Each row below holds a small network's activations on one input, seen along a few directions.
Each table varies a few parts of the input and shows all the possible inputs, shuffled.
Descriptions start from the smaller parts, as in this example, which fits no table here: one of 4 places along a line, together with either a single point or one of 11 places around a ring or (one of 3 separate values, together with one of 8 places around a ring).
Shared parts are said once, and a part with two or three values counts as separate values.

Rows:
row 1: [ 23 -11 -28   9  11  -9 -13 -18  13  24  37  -4  17  10   8 -28   8]
row 2: [  1 -12  19  18   9  32  -6 -53 -30   5   2  60 -10 -37 -15  13 -29]
row 3: [-13  36  -4 -23 -42   9   2  58  25 -28  12  28   3  46  15  -6 -23]
row 4: [-17   7  23   9 -18  37   7  18   0 -18 -17  39  -2   7 -14  11  -3]
row 5: [-17 -39  17  15   2   2   0  11  14  15 -19  -1  19  18 -35   1  23]
row 6: [ 36  -2 -76   5 -38 -31  32  83 -30  74 -65 -80 -11 -19 -16  52  57]
row 7: [ 10  38 -17  15   0  11 -12  -8   3  -7  27  34  -9   2  22 -15 -29]
row 8: [ -7 -11  -7   6  -2   1  -1  27  11  11 -15 -10  26  43  -9 -25  25]
row 9: [ 17   4 -34 -16 -12 -11 -21  -2  37  23  56 -24  17  29   5 -15 -22]
row 10: [-40  -8  29   5  15  -3  16   0  -4 -35 -32 -20  -3  -5   7   2   8]
row 11: [ 20  32  -1 -23  28 -20  -5 -34   0 -19  12 -18 -19  -3  27 -19 -11]
row 12: [-13  12  17  -8   9 -17  13  19  -6 -38 -21 -17  -5  23  28 -15  26]
row 13: [ -3   2  16  -7  37  -7  -8 -42  -5 -20  13 -14 -20 -35   9   5 -14]
row 14: [ 13  21 -10 -35   0 -40  -7 -13  25 -28  45 -24 -18  10  49 -14 -30]
row 15: [-18  34   3  19 -21  20   8  36  -1 -18 -11  27   5  33  16 -14  -4]
row 16: [ 10   3   1  18   1  13  -5 -31   3  -8  26  49 -16 -15  -7   8 -38]
row 17: [-40 -24  50   2  23   5  13 -23 -35 -27 -47  -3   1 -30  -3  13  29]
row 18: [ 79   1 -99  -9 -21 -28   6  38 -27  82 -28 -78 -25 -52  -6  40  32]
row 19: [  0 -14  33  -1  44   6   2 -61 -36 -18  -8  -1 -10 -58  -6  10  -7]
row 20: [-31  -9  44  21 -12  38   4  -6 -30  -1 -35  50   2 -14 -16  18   9]
row 21: [ 24  49 -16 -18 -23   3 -12   6  36 -13  51  25 -11  20  20  -2 -56]
row 22: [  0 -42  10  19  27  16 -18 -50 -22  37   6  14  15 -45 -36  -5   3]
row 23: [-19 -52  32  23   6  13   6  -7 -17  19 -34  11  23 -13 -41   4  35]
row 24: [-17  15   6 -38 -17 -28  17  41  22 -47   5 -23  -1  35  34 -10   6]
row 25: [ -1  -8  -6 -19 -26  -7  -1  45  38   4   9 -22  26  67 -10  -7   3]
row 26: [  6 -24  -5  14  20  -5 -16 -35  14  32  32   2  11 -16 -27  -3   2]
Describe the family of inputs behind these rows. -> one of 2 separate values, together with either a single point or (one of 3 separate values, together with one of 4 places along a line)
Changing only the choice among 2 separate values turns row 5 into row 26. The same change can be made to row 25. Which row results? -> row 9

Rows:
row 27: [ 53  24 -58 -23  -3 -32   8  14 -21  22  -8 -54 -25 -34  22  20   3]
row 28: [-18  30   2  -3 -44  11   8  57  27 -24   3  27   5  57  16  -8 -15]
row 29: [ 11 -40 -19   9   3  -8  -4   4  -3  48 -11 -33  21 -11 -31   8  32]
row 30: [ 60  34 -74  -1 -23 -19 -12  25  15  39  39 -20 -18   0  17   3 -28]
row 31: [-12  -1   9 -21  11 -19  10   7  -5 -25 -22 -31  -1  10  17  -8  22]
row 32: [-28  13  64  11  28  33 -21 -79  18 -51  61  87 -10  -1   9 -23 -65]
row 33: [ 45 -10 -58  16 -10  -5  -2  14 -25  69 -16 -22  -9 -43 -27  30  22]
row 34: [-15 -34   9  17   4  12   4   8  -9  24 -29  -9  21   1 -32   0  39]
row 35: [-27 -15  16  20 -30  28  19  48 -15  14 -55  12  15  10 -28  18  32]
row 36: [ 22   4 -35 -13 -15 -22 -15  15  39  10  48 -21  14  35  13 -19 -16]
row 37: [-27  17  14 -15 -20  -3  23  47  -9 -35 -48 -16  -8  18  18  10  17]
row 38: [ -1  10  -5  -2  -9  -3  -5  17  33 -11  31   1  15  49  12 -29 -10]
row 39: [-40  -1  78  -1  52  17  -5 -90 -20 -66   9  57 -23 -40  13  -7 -35]
row 40: [-38 -28  76  35  43  50 -10 -92 -26 -13   5  76   4 -49 -33   5 -16]
row 41: [ 14  -5 -20 -28  13 -38   1   5   1  -1  -6 -56  -3  -2  13   0  18]
Describe the family of inputs behind these rows. -> one of 3 separate values, together with either a single point or one of 4 places along a line
Changing only the choice among 3 separate values turns row 32 into row 39. The same change can be made to row 28. Which row results? -> row 37
Change only the choice among 3 separate values in row 33. List by row number the other rows that result. -> row 27, row 30
List by row number the other rows that have the choice among 3 separate values in common with row 34. -> row 29, row 33, row 35, row 40

Rows:
row 42: [ -20  -38   47   -2   55   -1  -30 -111   21  -20   75   35    3  -36
  -14  -15  -41]
row 43: [-51 -24  69   1  30  10  25 -31 -41 -44 -66   9 -20 -45 -11  27  27]
row 44: [ 73  -7 -97 -11 -43 -19  -1  53 -27 104 -19 -65  17 -34 -22  37  27]
row 45: [ 61  14 -79 -34   3 -56  -6  21   4  36   9 -99 -29 -31  20  20   3]
row 46: [  8  33 -57 -38 -46 -47  11  98  35 -11  -9 -73 -21  48  44   4   9]
row 47: [ 72  38 -96 -35 -64 -29  -3  72  24  51  36 -54  10  34  25   3 -12]
row 48: [  31  -35  -55  -31  -35  -33   20   77  -32   66  -68 -101   34   -2
  -14   19   73]
row 49: [ 21  18 -65 -20 -29 -51   4  85  46   4   3 -56   4  81  26 -26  35]
row 50: [ -3  46  25  -5   2  13  -2 -36   4 -57  37  63 -30 -14  37   6 -69]
row 51: [  3  40  35  13  20  27  -6 -62   1 -47  50  82 -10   3  28 -32 -61]
row 52: [ 13   1 -64  19 -45 -17  13 108  16  40 -43 -31  14  59 -14  -1  58]
row 53: [-45  30  67  -3  20  22   7 -28   7 -81   9  47   3  37  34 -41 -26]
row 54: [ 27  19 -64 -54 -60 -46  13 100  31  17   1 -76  23  67  35 -14  21]
row 55: [ 54  51 -88 -18 -46 -32  -5  71  30  24  28 -53 -31  18  30  19 -21]
row 56: [   1    9   34    1   63    6  -13 -108  -22  -42   35   32  -12  -41
   23  -27  -33]
row 57: [-52 -38  82  22  46  36   2 -52 -30 -20 -38  26  16 -14 -31 -13  32]
row 58: [-23  -9  46  13  10  25 -24 -67  42 -29  88  73   9   7  -5 -18 -71]
row 59: [-48 -22  75  20  46  32  14 -54 -46 -33 -57  26   5 -26 -15  -1  34]
row 60: [ -5  22  42  15  21  33 -21 -65  18 -35  70  77   2  15  14 -37 -65]
row 61: [ -1  -6  39  39  35  46  -5 -80 -44   5  -7  71 -11 -55 -17   4 -16]
row 62: [  -7   -6   41    2   64    9  -29 -110   -2  -29   54   31   -1  -28
    8  -33  -38]
row 63: [ -2   8  31 -17  50 -13  -6 -83 -21 -50  23  18 -36 -62  29   4 -41]
row 64: [-50  10  72  29  -2  55  18  -7 -16 -40 -34  75   9  23  -6 -14  -4]
row 65: [ 66  34 -95   3 -29 -36  -9  58  39  38  38 -34 -12  46  15 -10   3]
row 66: [ 75  -6 -87 -12  19 -57 -12   7  10  51  19 -82  -8  -4   5 -10  26]
row 67: [ 27 -40 -55  10   0 -35  15  62 -18  55 -67 -85  14   9 -25   7  89]
row 68: [ 69 -11 -95  31  -7 -24  -7  37 -12  94 -17 -44  -5 -27 -32  27  43]
row 69: [ 57   5 -89  12 -27 -21  -1  49 -23  81 -29 -64 -29 -54 -17  56  17]
row 70: [-75 -36  77  25 -13  48  -3  -9  28 -26   4  71  29  25 -36   1 -12]
row 71: [-71 -72  85  23  34  29   0 -54  -1 -15 -15  23  26 -24 -48   8  24]
row 72: [-48  32  61 -27   2   1  14  -3  11 -92  -2  33 -20  19  41  -6 -32]
row 73: [ -8 -17  44  38  38  48 -20 -82 -28  18  14  72   1 -44 -33   1 -18]
row 74: [  10  -19  -47  -14  -17  -35   23   72  -27   40  -77 -101   -8  -20
   -8   41   64]
row 75: [-53  15  72  -5  25  24  -9 -32  26 -67  30  45  13  52  16 -46 -25]
row 76: [-21 -50  46  37  27  40 -22 -81  -3  25  33  70   9 -53 -53  15 -24]
row 77: [-68 -21  76  -7  10  15 -11 -34  52 -62  51  42  22  42  -1 -28 -34]
row 78: [ -1  -2  35  20  20  24   2 -58 -44  -2 -17  61 -33 -74 -14  35 -20]
row 79: [-53  16  63   5 -20  30  24  18 -14 -54 -48  62 -11   7   0  17  -9]
row 80: [  77   -2  -86  -53  -16  -54   -6   25   -3   63   17 -101   16  -13
   13    1   13]
row 81: [-56  -2  76  28   0  58   2  -7  -2 -30 -18  74  20  34 -21 -21  -2]
row 82: [  1  17 -57  -2 -62 -14  23 119   8  24 -52 -50  -8  30   0  30  35]
row 83: [ 17   4 -66 -17 -77 -13  22 122   4  50 -42 -51  33  47  -2  13  42]
Describe the family of inputs behind these rows. -> one of 6 places around a ring, together with either one of 3 separate values or one of 4 places along a line
Changing only the place on the ring of 6 turns row 53 into row 64. The same change can be made to row 54. Which row results? -> row 83
Changing only the place on the ring of 6 turns row 76 into row 70. The same change can be made to row 78. Which row results? -> row 79
Start at row 65 and move only the place on the ring of 6, one step at a time. The first step leads to row 49. Which rows follow, in order? -> row 52, row 67, row 68, row 66
Change only the choice among 3 separate values in row 65. List by row number the other rows that result. -> row 47, row 55
Start at row 58 and move only the place on the line of 4, one step at a time. The first step leads to row 60. Which rows follow, in order? -> row 51, row 50
Change only the place on the ring of 6 in row 73. List by row number the other rows that result. -> row 57, row 60, row 62, row 75, row 81

Rows:
row 84: [ 28 -27  -9  25  31  10   4 -52 -64  46 -39  -4 -18 -99 -33  43  21]
row 85: [ 28  16 -24 -25   9 -25 -25 -22  50  -8  86 -12  10  40  26 -41 -36]
row 86: [-15 -54  42  33  52  28 -24 -94  -3  20  33  38  30 -29 -44 -17   2]
row 87: [-14  22  -6  27 -74  41   8  89  23  20 -14  58  17  64 -18   4  -7]
row 88: [-75 -49  83  26  28  33   3 -30  -1 -29 -27  35  33  17 -31 -19  31]
row 89: [ 46 -39 -57  -4   4 -30 -12  13  -3  80  -5 -67  12 -22 -34  16  39]
row 90: [  4  32  34  -8  35  14 -16 -93  -6 -45  62  59 -26 -41  30  -8 -71]
row 91: [ 35  19 -50  42 -55  35 -17  40  24  66  38  56  13  20 -29  11 -32]
row 92: [-31  20  16 -32 -13 -19   5  35  53 -63  29 -13  17  85  38 -43  -8]
row 93: [-26 -17  31  16  13  14  30   2 -61  -5 -92  -6 -19 -53 -15  39  47]
row 94: [-51  36  75 -14  11  20  12 -27  -2 -96  -2  57 -26   4  36  -5 -47]
row 95: [-12 -34 -19 -14 -16 -25  16  62  -3  24 -54 -72  18  18 -15   9  64]
row 96: [ 14  40 -39 -38 -23 -42  22  67  -6 -30 -37 -67 -26  17  51   4  10]
row 97: [ 68  34 -77 -33  -2 -53  -6  11  -1  21  22 -59 -34 -21  38   8 -13]
Describe the family of inputs behind these rows. -> one of 2 separate values, together with either a single point or one of 6 places around a ring
Changing only the choice among 2 separate values turns row 94 into row 90. The same change can be made to row 87. Which row results? -> row 91
